A small network was shown many inputs. Here are its activations along a few directions, one row for each input.
Each table varies a few parts of the input and shows all the possible inputs, shuffled.
Descriptions start from the smaller parts, as in this example, which fits no table here: one of 6 places along a line, together with either a single point or one of 11 places around a ring or (one of 3 separate values, together with one of 5 places around a ring).
Shared parts are said once, and a part with two or three values counts as separate values.
In the rows, zero is written as 128.

Other details of the inputs vary at random and push rows far along two fixed directions, the same in every table; ignore that.

Table:
r1: [139 154 156  95 137 138 101 136 172 128 154 130 133 112 146]
r2: [136 131 114 100 145 155 123 149 171 120 106 112 158 130 107]
r3: [154 114 142 162 123  73 179 122  81  81 105 168 158 134 129]
r4: [148 138 131 193 114  87 134  96  84  87 125 200 117 117 156]
r5: [113 151 116  91 127 152 137 140 171 166 115 126 142 139 120]
r6: [147 144 106 166 119  74 148 115  99  63 139 188 128 133 136]
r7: [143 161 143 105 141 150 100 139 173 129 147 136 124 111 134]
r8: [145 162 125 126 133 130 115 116 141 104 137 171 126 119 141]
r9: [154 129 131 134 136 119 147 145 137 109 105 134 154 132 114]
r10: [ 84  71 125 124 137 188  94 114 132 164 114  36  63 124 129]
r11: [ 80  87 158 123 141 183 102 105 106 147 163  48  66 136 157]
r12: [121 177 131 136 136 134 136 114 126 119 131 145 149 133 141]
r13: [112  43 100 130 140 154 103 105  83 130 137  85  68 146 122]
r14: [119 151 152  89 135 137 131 145 157 147 112  97 149 120 115]
r15: [110 149 120 108 119 147 127 150 169 173 107 122 144 123 129]
r16: [110 146 149  86 115 143 136 156 161 168 123 117 147 134 124]
r17: [142 130 104 157 112  85 171 103  80 121 126 200 148 135 116]
r18: [153 124 121 112 138 113 122 145 128 132 127 129 148 130 109]
r19: [149 146 124 155 121  82 141 133 120  83 147 162 126 126 130]
r20: [140 116 119 166 128 106 147 133 116 100  94 155 156 120 124]
r21: [128 140 106 103 117 144 113 148 162 170 129 125 154 109 115]
r22: [139 141 123  92 122 144 123 148 159 169 140 123 151 124 106]
r23: [138 149 111 143 118 102 111 143 149  97 136 146 137 118 137]
r24: [122 152 135  97 122 148 136 151 167 170 120 118 140 137 120]
r25: [148 110 108 174 122  74 141 121  75 105 111 174 148 123 125]
r26: [145 116 131 101 133 106 125 145 121 129 133 123 156 125 116]
r27: [ 99  78 147 200 130 134 144  71  30 110 150 112  50 148 159]
r28: [100  68 139 137 135 168 119 102  98 146 124  54  52 143 124]
r29: [120 156 125  97 142 147 127 132 166 144 102 107 145 128 106]
r30: [120 171 135 152 130 125 125 122 129 131 122 141 153 120 149]
r31: [104  42 134 147 103 140 133  97  56 146 156 102  68 144 129]
r32: [132 147 134  96 127 117 108 156 176 109 160 110 139 121 131]
Description of these inputs: one of 4 places along a line, together with either one of 3 separate values or one of 5 places around a ring.
Q: Changing only the place on the line of 4 turns r4 into r7. The same change can be made to r25. Which row results?
A: r18

Table:
r33: [118 193 126  60 139 186  77 154 227 160 146 100 139 107 126]
r34: [142 130 114 126 131 119 136 134 122 138 121 146 154 125 117]
r35: [114  85 119 128 125 151 132 110  94 152 138 108  94 147 125]
r36: [112 139 120 105 134 182  71 135 183 143 143  91 105 114 132]
r37: [145 196 150 119 146 122 146 141 159  99 124 159 183 129 133]
r38: [137 123 152 184 114  76 155  85  46  82 148 174 103 128 144]
r39: [123 106 123 169 124 113 148 116  81 127 112 133 125 131 131]
r40: [124 164 128 127 123 101 162 126 123 138 111 149 169 132 120]
r41: [115 120 120 110 131 145 121 148 149 145 119  89 128 132 109]
r42: [162 189 132 117 125  77 134 162 168  97 145 178 185 107 133]
r43: [152 111 128 159 113  73 175 115  78  99 104 193 143 137 116]
r44: [137 146 139 143 144 133 126 124 130  94 119 138 145 127 147]
r45: [107 123 141  74 127 182  76 148 176 155 173  67  98 122 149]
r46: [133 175 125 125 114 119 125 135 153 119 148 168 144 126 147]
r47: [129 102 138 182 113  89 169 107  66 116  94 164 128 129 135]
r48: [125 164 127  49 136 180  97 187 232 175 113  60 164 117  99]
r49: [155 170 115 105 129 100 141 159 156 128 113 166 192 129 100]
r50: [114  80 123 107 123 173 118 117 121 170 139  81  87 139 121]
r51: [147 153 134 162 137  95 123 115 107 102 127 170 135 124 142]
r52: [ 90  97 130 104 136 187 110 136 141 177 137  55  93 138 122]
r53: [ 74  23 118 160 129 171 112  89  60 145 132  45  37 142 144]
r54: [ 96  43 139 155 129 166  80  90  76 119 162  59  32 127 153]
r55: [ 93  82 144 111 127 175 124 123 129 172 119  69  79 137 131]
r56: [148 150 142 188 126  70 161  83  53  84 130 200 111 136 151]
r57: [121 112 119 133 123 117 151 111  92 135 132 143 128 143 121]
r58: [127 108 126  86 133 162 108 144 159 160 117 102 136 119 117]
r59: [141 140 136 153 119  94 123 133 116 103 147 164 147 116 151]
r60: [129 165 130  87 136 154 111 167 202 171 107  99 178 106 111]
r61: [128 133 112 100 138 135 120 140 146 147 123 123 159 123 115]
r62: [148 127 120 128 125 118 138 133 125 138 116 153 158 125 118]
r63: [ 91   9 132 175 112 147 140  88  44 123 114  71  20 155 140]
r64: [120  42 117 143 121 148 124 103  81 133 133  87  63 148 121]
r65: [140 154 119 167 114  94 132 125 118  96 135 189 143 124 148]
r66: [168 181 133 158 135  64 144 125 122  81 124 197 157 121 130]
r67: [141 159 140  87 141 134  93 156 188 122 152 103 145 106 118]
r68: [113  86 134 109 127 159 130 119 122 159 129 107  99 137 121]
r69: [122 124 111 121 125 144 105 139 161 114 153 118 101 124 140]
r70: [172 184 140 175 137  59 183 119 108  45 106 214 187 129 133]
r71: [129  87 114 206 119  94 148  73  53  73 138 165  52 136 149]
r72: [139 179 140 124 122 104 165 142 147 148 107 161 182 127 113]
r73: [128 141 109  70 139 144 113 156 177 148 126 105 161 128 101]
r74: [128 178 119  83 133 121 129 166 188 141 105 115 189 126 105]
Q: What is each input in this table made of?
A: one of 3 separate values, together with either a single point or one of 5 places around a ring or (one of 2 separate values, together with one of 4 places along a line)
Q: Changing only the choice among 3 separate values turns r44 into r70. The same change can be made to r59. Which row results?
A: r42
Q: Changing only the choice among 3 separate values turns r48 into r60. The same change can be made to r69. Which row results?
A: r65
Q: Change only the place on the line of 4 in r40. List by row number the other rows that result.
A: r52, r55, r72
Q: Change only the choice among 2 separate values in r62. List by row number the other rows that result.
A: r60

Table:
r75: [ 99  74 133 142 126 150 139 108  82 161 116  91  90 143 124]
r76: [129  89 122 207 109  90 140  72  37  83 142 177  69 134 156]
r77: [129  48 120 133 127 148 119 123 105 133 125  93  83 135 119]
r78: [144 172 143 143 118  77 180 133 107 136  91 185 205 122 115]
r79: [133 179 134  62 134 150  88 159 204 149 160 119 148 115 127]
r80: [152 189 137 169 134  75 155 123 124  81 116 200 172 120 143]
r81: [166 190 124 174 115  47 164 116 101  87 132 238 179 115 141]
r82: [ 88  73 121  96 127 201 109 128 143 187 124  42  72 146 120]
r83: [129 193 146  65 147 171  85 176 232 139 142  86 168 108 130]
r84: [118  90 133 196 127 121 127  80  63  79 131 134  65 134 158]
r85: [125  57 109 166 123 115 147  94  50 106 131 137  89 150 130]
r86: [ 95  80 129 101 129 197  66 128 148 155 180  47  53 129 148]
r87: [155 188 150 139 134  86 150 129 132  85 128 180 164 123 136]
r88: [119 174 124  63 128 161 129 169 208 179 112 112 181 121 102]
r89: [152 149 114 119 134 104 136 143 144 113 119 141 168 125 100]
r90: [111  46 110 128 128 142 108 130 106 127 126  68  79 132 125]
r91: [132 184 129  72 135 141 133 166 191 177 102 124 193 124 100]
Q: What is each input in this table made of?
A: either one of 4 separate values or one of 5 places along a line or (one of 2 separate values, together with one of 4 places along a line)
Q: What sort of input is r76?
A: one of 2 separate values, together with one of 4 places along a line
Q: Which other rows belong to the same alternative as r91? List them by row number.
A: r75, r78, r82, r88
